These are the activations of a small neural network, seen along a few directions. Each row is one input.
In each table, some parts of the input vary, and every possible input appears once, in random order.
A made-up example of a description, with smaller parts first: one of 5 places around a ring, together with either a single point or one of 11 places around a ring or (one of 3 separate values, together with one of 6 places along a line).
Shared parts are said once, and a part with two or three values counts as separate values.
(in the rows, 128 means zero)

Other details of the inputs shift rows strongly along three fixed directions, in all tables alike. That doesn't count.

A family of inputs:
R1: [123 113 140 107 112 227 151 125 166  85 121 115]
R2: [163 160 133 152 104  78 200  64 141 140 138 102]
R3: [ 96 100 149 148 143 100  82 165  91 130 167 142]
R4: [106 102 127 119 147 144  81 135  78 169 121 102]
R5: [124 112 118 159  88  89 141 106 133  61 156 178]
R6: [120 142 158 105 175 183 138 122 112 208 124  32]
R7: [143 117 135 110 118 220 158  97 163 126  98  72]
R8: [178 158  89 150  88 100 167 115 170  47 133 196]
R9: [140 147 109 164  76  83 191  71 150  69 150 169]
R10: [115 127 132  99 171 137 105 162 154 127  96 119]
R11: [141 138  95 149 118  91 107 157 120  91 144 180]
R12: [159 112 132 115 129 212 145 175 187  95  87 126]
R13: [145 203 108 115 157  44 146 101 108 204 126  68]
R14: [154 127 152 102 114 219 150  90 160 134  91  87]
R15: [143 109 149 101 106 217 132 107 167 111 109 140]
R16: [137 157 120 131 118  99 171  77 113 170 135 130]
R17: [118 112 129 143 104  91 107 116 107 106 144 172]
R18: [124  95 113 139 124 147  87 213 133  80 122 180]
R19: [115 140 111 119 135  76 124 154 141  89 120 164]
R20: [127 103 154 122 128 153  88 131 120 146 129 144]
R21: [158 173 115 132  95 100 212  49 132 141 121 113]
R22: [106  95 139 130 122 122  78 146 100 129 145 176]
R23: [ 99 112 114 130 156  84  91 204 121 126 126 138]
R24: [146 121 153 118 118 199 154 101 171 131 103  82]
R25: [ 79 113 138 132 178 138  83 162  76 182 150  94]
R26: [ 97 123 124 113 178 110  89 205 107 185 111  80]
R27: [109 112 111 130 129  76  95 122  75 153 158 154]
R28: [144 165 138 138 144  54 165  78  81 216 135  74]
R29: [ 94  90 146 141 126 167  87 167 127  81 152 169]
R30: [136 161 110 125 137  81 113 125 139 110 127 142]
Each input here is: either (one of 2 separate values, together with one of 5 places around a ring) or (one of 4 places along a line, together with one of 5 places along a line).
Change only the choice among 2 separate values in R23. List by row number the other rows that result.
Answer: R26
Start at R8 and move only the place on the ring of 5, one step at a time. The first step leads to R30. Which rows follow, in order?
Answer: R10, R23, R12
Start at R6 and move only the place on the line of 4, one step at a time. The first step leads to R5. Which rows follow, in order?
Answer: R14, R15

A family of inputs:
R31: [ 93 127 146 121 146 117 118  93  98 159 151  82]
R32: [160 185 125 103 144 142 155  77 130 184 103  83]
R33: [126  91 154 102 149 202 102 189 184  97  93 146]
R34: [ 77  79 141 125 121 108  67 166 108 104 145 208]
R35: [117 135 108 135 167 101  61 183 113 117 140 160]
R36: [153 148 107 150 136  36 120 142 114 141 133 133]
R37: [135 154 148 127 100 131 182  56 158 115 131  96]
R38: [184 146 126 126  95 138 177 118 182  98  97 120]
R39: [107  94 167 128 143 219  93 169 171  76 112 109]
R40: [153 116 140 112 132 159  86 121 146 134  89 124]
R41: [145 166  95 146 116  66 143 137 128  91 148 172]
R42: [128 140 126 106 142 198 102 162 150 133 110 104]
R43: [104 126 173 113 209 174  75 113 113 217 111  29]
R44: [140 129 107 129  82  62 131  95 106 105 146 170]
R45: [ 90  81 105 148 144 115  58 154 106  84 129 192]
R46: [ 78 112 107 146 161 101  94 181  73 164 134 105]
R47: [133 127 149 178 133  97 143 106  74 177 181  98]
R48: [132 125 122 111  65  85 191  85 154  67 148 202]
R49: [ 92 102 152 116 165  98  79 155  87 176 127 142]
R50: [108  86 152  89 124 212 122 183 167  97 115 139]
R51: [149 147 120 154 144 114 122 123  65 202 165 115]
R52: [124 114 133 134 110 104 141 169 154  71 132 195]
R53: [126 169  98 119 147  86 134 136  98 164 153 102]
R54: [104 141  96 133 157  83 147 145  74 186 143  73]
R55: [102 103 103 139  96 124 125 117 121  74 131 183]
R56: [127 144 126 165 125  54 148 120 144  72 160 149]
R57: [140 113 139 114 128 182 101 167 149 137  94  94]
R58: [169 154 120 105 112 130 183 111 148 153 114  70]
R59: [106 110 133 128 141  93  56 143  76 184 128 119]
R60: [154 162 105 138 114 127 209 110 157 112 106 107]
R61: [176 143 134 115  89 144 158  81 170 108  93 132]
R62: [ 83  87 135 136 125 102  80 204 118  91 145 194]
R63: [144 124 140 161 109  84 172 123  95 163 168 159]
R64: [101  87 174 117 143 225  74 131 156  93 109 118]
R65: [137 114 103 177 106 114 156 118  87 134 156 150]
R66: [155 162 106 129 149 132 191 113 154 154 101  75]
R67: [125 111 156 102 151 156 114 129 150 147 102 138]
R68: [144 153 114 120 130 141 178  77 136 154  98  90]
R69: [ 99 123 110 114 149 120 127 107  79 182 128  88]
R70: [169 120 122 178  78  86 146 117 102 116 163 177]
R71: [128 153 143 115 139 139 187 102 143 152 138  41]
R72: [150 148 120 106  82 186 145  90 177  71 112 164]
R73: [141 154 107 130 137  96  99 108 127 112 136 175]
R74: [104 113 159 125 143 193 113 152 153 120 121  77]
R75: [149 142 115  94  84 188 153  81 170  69 119 159]
The inputs of R46 and R57 match in every part but one. If R68 is changed in the same way as R46 into R57, which row does it become?
Answer: R61
What is each input in this table made of?
Answer: one of 5 separate values, together with either a single point or (one of 2 separate values, together with one of 4 places along a line)
Change only the choice among 5 separate values in R55. List by row number the other rows that result.
Answer: R34, R37, R59, R72
Change only the choice among 2 separate values in R54. List by row number the other rows that result.
Answer: R69
Change only the choice among 2 separate values in R40. List by row number the other rows that result.
Answer: R36
